These are the activations of a small neural network, seen along a few directions. Each row is one input.
In each table, some parts of the input vary, and every possible input appears once, in random order.
A made-up example of a description, with smaller parts first: one of 6 places along a line, together with either a single point or (one of 2 separate values, together with one of 5 places around a ring) or one of 11 places along a line.
Shared parts are said once, and a part with two or three values counts as separate values.

Other details of the inputs shift rows strongly along three fixed directions, in all tables alike. That doesn't count.

Rows:
R1: [-22  -1 -21   0  -8  10 -21  -2  17  -5  42]
R2: [-34  -6  -4   8  -2   7 -15   2  17  -4  40]
R3: [  8   5   3   4   7 -11   5  18  -6  -3   2]
R4: [ 24 -98  44  26 -42 -29   7 -43 -58  36  30]
R5: [-36  -7  -1   7  -9   4 -20   6  12 -12  49]
R6: [-23 -12 -16   7  -7   8 -10  -5  22  -3  34]
R7: [-3 11  7 -6 -5 -6  0 -1 -9 -5 -5]
R8: [  4   3   5   6  -5   6   4  10  -4 -11  -4]
R9: [ -5  -2   1  -3   3   2   7   1  -7 -10 -12]
R10: [13  2 -3 -1 12 -4 -1 17 -7  4  1]
R11: [  2   8   0 -12   1   2  -6  -2 -11   2  -6]
R12: [  6  10  -2   2 -14   0   3   7  -4  -4  -2]
R13: [  4   3   5  -4  11 -18   5   8  -7  -8  -4]
R14: [  1  -1  -2  -4  14 -14   3   8  -8  -1  -8]
R15: [  0   5  -4  -6  -5  -4   7  -6  -6   0 -13]
R16: [ 2 10  1  3 -4  5 -1  7 -6  9 -7]
R17: [-1  3  5  3 -1  7 -2 12 -4  5 -8]
R18: [ 5  9 -4  2 -9  3  7  4 -3  4 -8]
R19: [  4   6  -8   2 -10   4   1   6  -4   5  -8]
R20: [ -1   4  -8  -7  -5  -3   1  -3  -7   0 -13]
R21: [ -7   1   5  -6   3   0  -3   4  -7   0 -12]
R22: [ 3 14  7  2 -9  1  0  8 -7  0 -1]
R23: [  0   1  -1  -8  -7  -3   7  -1  -4 -13  -8]
R24: [ -3   1   3 -12   3   4  -8   5 -11  -3  -6]
R25: [12  0 -8 -5 -6 11  1  7 -3 -1 -5]
R26: [  7   2  17   9  18  -6   0 -33  43   8   0]
R27: [-1  0  1  6 -2  9  6 11 -5 -5 -6]
R28: [ 0 12  3  2 -5  4  4  7 -7  7 -5]
R29: [ -3   1   0  -5  13 -15   6  10 -10  -4  -4]
R30: [  6   5  -9 -12  -4   1  -3  -5  -8  -1  -8]
R31: [ 4  4  0  4 10 -8  7 18 -6  2  0]
R32: [ 9 -1 -2  0  0 13 -2  9 -5 -4 -5]
R33: [ 10  -2  -7 -12   0   4   3  -4  -4  -4 -13]
R34: [-6  9  3 -6 -1 -3  3 -1 -9  2 -9]
R35: [ -7   2   8  -5   3  -1   3   2  -7  -1 -12]
R36: [  5  -1  -4 -10  15 -10  -3  10 -11  -3  -1]
R37: [ -5   8   1  -6   0  -2  -2  -1  -9   4 -11]
R38: [ 21  -6  10  16  28   0   9 -46  51  17 -17]
R39: [ -3  -3  -8  -8  -4   1   5   0  -5  -5 -13]
R40: [ 27  -4   9  10  29   3   4 -46  50  15 -13]
R41: [ 15   7   5   8  12  -9   5 -42  46   9  -3]
R42: [  0  -1  -3  -7  -3  -1  11  -3  -3  -5 -14]
R43: [ 6  1 -3  4 10 -7  3 18 -6  4 -2]
R44: [-33   4 -16  -2  -4  12 -26   5  12  -6  48]
R45: [-23 -11 -12   8  -7   6  -5  -6  22  -4  36]
R46: [  5   4  -2   0 -13   4   6  10  -2 -10  -2]
R47: [  6  -1   0   7   1  10   4   7  -2   0 -12]
R48: [ 6  4  4 -3  0 11 -7 12 -6  3 -3]
Each input here is: one of 2 separate values, together with one of 4 places along a line, together with either a single point or one of 5 places around a ring.
Changing only the place on the line of 4 turns R23 into R39. The same change can be made to R46. Which row results?
Answer: R6
Changing only the place on the line of 4 turns R25 into R45. The same change can be made to R30. Which row results?
Answer: R15
Change only the choice among 2 separate values in R11. List by row number the other rows that result.
Answer: R44
Change only the choice among 2 separate values in R26. List by row number the other rows that result.
Answer: R5
A walk changes only the place on the line of 4. It starts at R11 and steps to R37. List the rest of the walk in order.
Answer: R34, R7
